These are the activations of a small neural network, seen along a few directions. Each row is one input.
In each table, some parts of the input vary, and every possible input appears once, in random order.
A made-up example of a description, with smaller parts first: ring(5) and (point or line(11) or (values(3) and line(6))).
Shared parts are said once, and a part with two or three values counts as separate values.

Other details of the inputs vary at random and push rows far along two fixed directions, the same in every table; ignore that.

Table:
row 1: 1	-14	10	-2	16	-7	-9	-69	-20	-44	37
row 2: 4	6	-10	-26	-7	-12	2	-48	10	12	-6
row 3: 20	-38	-10	7	-24	-20	27	4	27	41	-15
row 4: 3	-10	-1	8	-42	10	27	20	19	9	-11
row 5: -16	-9	22	-9	16	12	-28	-46	-27	-43	39
row 6: -23	7	11	10	1	4	-6	-77	-16	-60	31
row 7: 4	4	-20	-8	-20	-25	7	-17	15	37	-13
row 8: -1	-18	10	-2	-22	-7	-13	-41	14	4	15
row 9: -22	-4	18	-5	-13	0	-18	-50	-21	-39	29
row 10: 5	9	10	17	21	-3	18	40	17	39	-32
row 11: 1	14	21	-6	-6	0	7	-43	-31	3	-13
row 12: 8	-18	12	-3	-2	4	-2	-20	15	3	15
row 13: 7	-7	9	10	-19	15	12	66	20	9	3
row 14: 10	4	16	-2	-2	-14	14	-21	15	28	-35
row 15: 4	-2	-26	-19	-38	-16	16	-40	-3	49	-21
row 16: -34	10	5	21	16	8	-12	-62	-28	-57	42
row 17: 1	11	-7	9	18	3	-22	-55	-21	-17	-5
row 18: 3	19	-6	23	49	29	-23	42	-24	-28	-3
row 19: -3	-2	-4	35	6	22	23	100	26	8	-8
row 20: -3	-10	5	0	-29	-6	-3	-47	14	-7	14
row 21: 28	-1	-14	-15	-53	-28	23	12	14	44	-38
row 22: -20	25	-10	-15	26	-4	-15	-78	-34	-27	33
row 23: 20	-29	1	-4	-25	-7	23	0	1	14	0
row 24: -20	-10	20	-6	-6	1	-27	-44	-16	-28	29
row 25: -18	30	-2	1	76	24	-16	52	-3	-53	15
row 26: 2	0	-7	-28	-25	-18	-4	-11	8	17	-17
row 27: 3	-21	1	7	-9	1	2	-15	12	24	12
row 28: 7	-24	7	-10	-58	-9	4	-37	4	29	3
row 29: 2	8	-7	-19	16	10	5	75	30	17	-23
row 30: -1	-15	-30	-12	-35	-25	26	-18	27	62	-46
row 31: -11	32	-4	6	33	-20	-24	-47	-40	-46	32
row 32: 1	-11	4	24	7	15	0	78	17	23	11
row 33: 21	-4	-6	-10	-38	0	0	-56	-13	17	-34
row 34: 20	-37	-10	6	-31	-15	28	8	8	41	-11
row 35: 12	2	-22	-3	-42	-36	10	-29	-10	35	-23
row 36: 9	-11	16	-11	-28	-16	19	5	21	51	-59
row 37: 13	10	-10	-15	-14	-2	8	41	9	19	-12
row 38: -2	-4	4	32	19	13	7	98	41	15	6
row 39: -15	24	-13	-8	7	-9	-21	-65	-51	-29	34
row 40: 12	-26	10	4	20	7	9	67	17	-12	1
row 41: -2	9	22	11	52	43	-17	59	-20	-47	50
row 42: 7	-2	4	4	-20	-13	21	-10	-5	53	-39
row 43: 0	-9	4	29	25	14	-2	99	40	22	8
row 44: 12	2	-13	-22	-32	-25	4	-39	19	25	-15
row 45: -10	-11	-4	12	-33	-4	0	-32	-10	7	17
row 46: -31	25	2	-9	62	21	-25	26	-26	-63	16
row 47: -2	14	9	2	41	21	-31	9	-20	-45	-7
row 48: -6	2	9	20	41	31	-15	40	-22	-26	43
row 49: 8	23	6	13	58	24	-29	11	-8	-51	2
row 50: 12	1	-14	-30	-35	-6	20	-10	9	42	-24
row 51: -25	29	-10	11	70	26	-13	59	-30	-42	19
row 52: -17	-4	11	11	5	17	4	35	12	-32	3
row 53: 25	12	-10	1	5	-19	8	61	36	14	-26
row 54: -12	6	-12	-27	-16	-3	5	-54	-28	-7	-7
row 55: 9	15	1	-6	19	-10	-4	75	12	-10	-16
Description of these inputs: ring(5) and (values(2) or line(4) or line(5)).
Changing only the ring(5) part turns row 12 into row 48. The same change can be made to row 1. Which row results?
Answer: row 34
Changing only the ring(5) part turns row 50 into row 22. The same change can be made to row 21. Which row results?
Answer: row 31
Change only the line(5) part in row 5. List by row number the other rows that result.
Answer: row 9, row 24, row 40, row 52
Start at row 46 and move only the line(4) part, one step at a time. The first step leads to row 29. Which rows follow, in order?
Answer: row 26, row 55
Start at row 3 and move only the line(5) part, one step at a time. The first step leads to row 27. Which rows follow, in order?
Answer: row 43, row 38, row 16
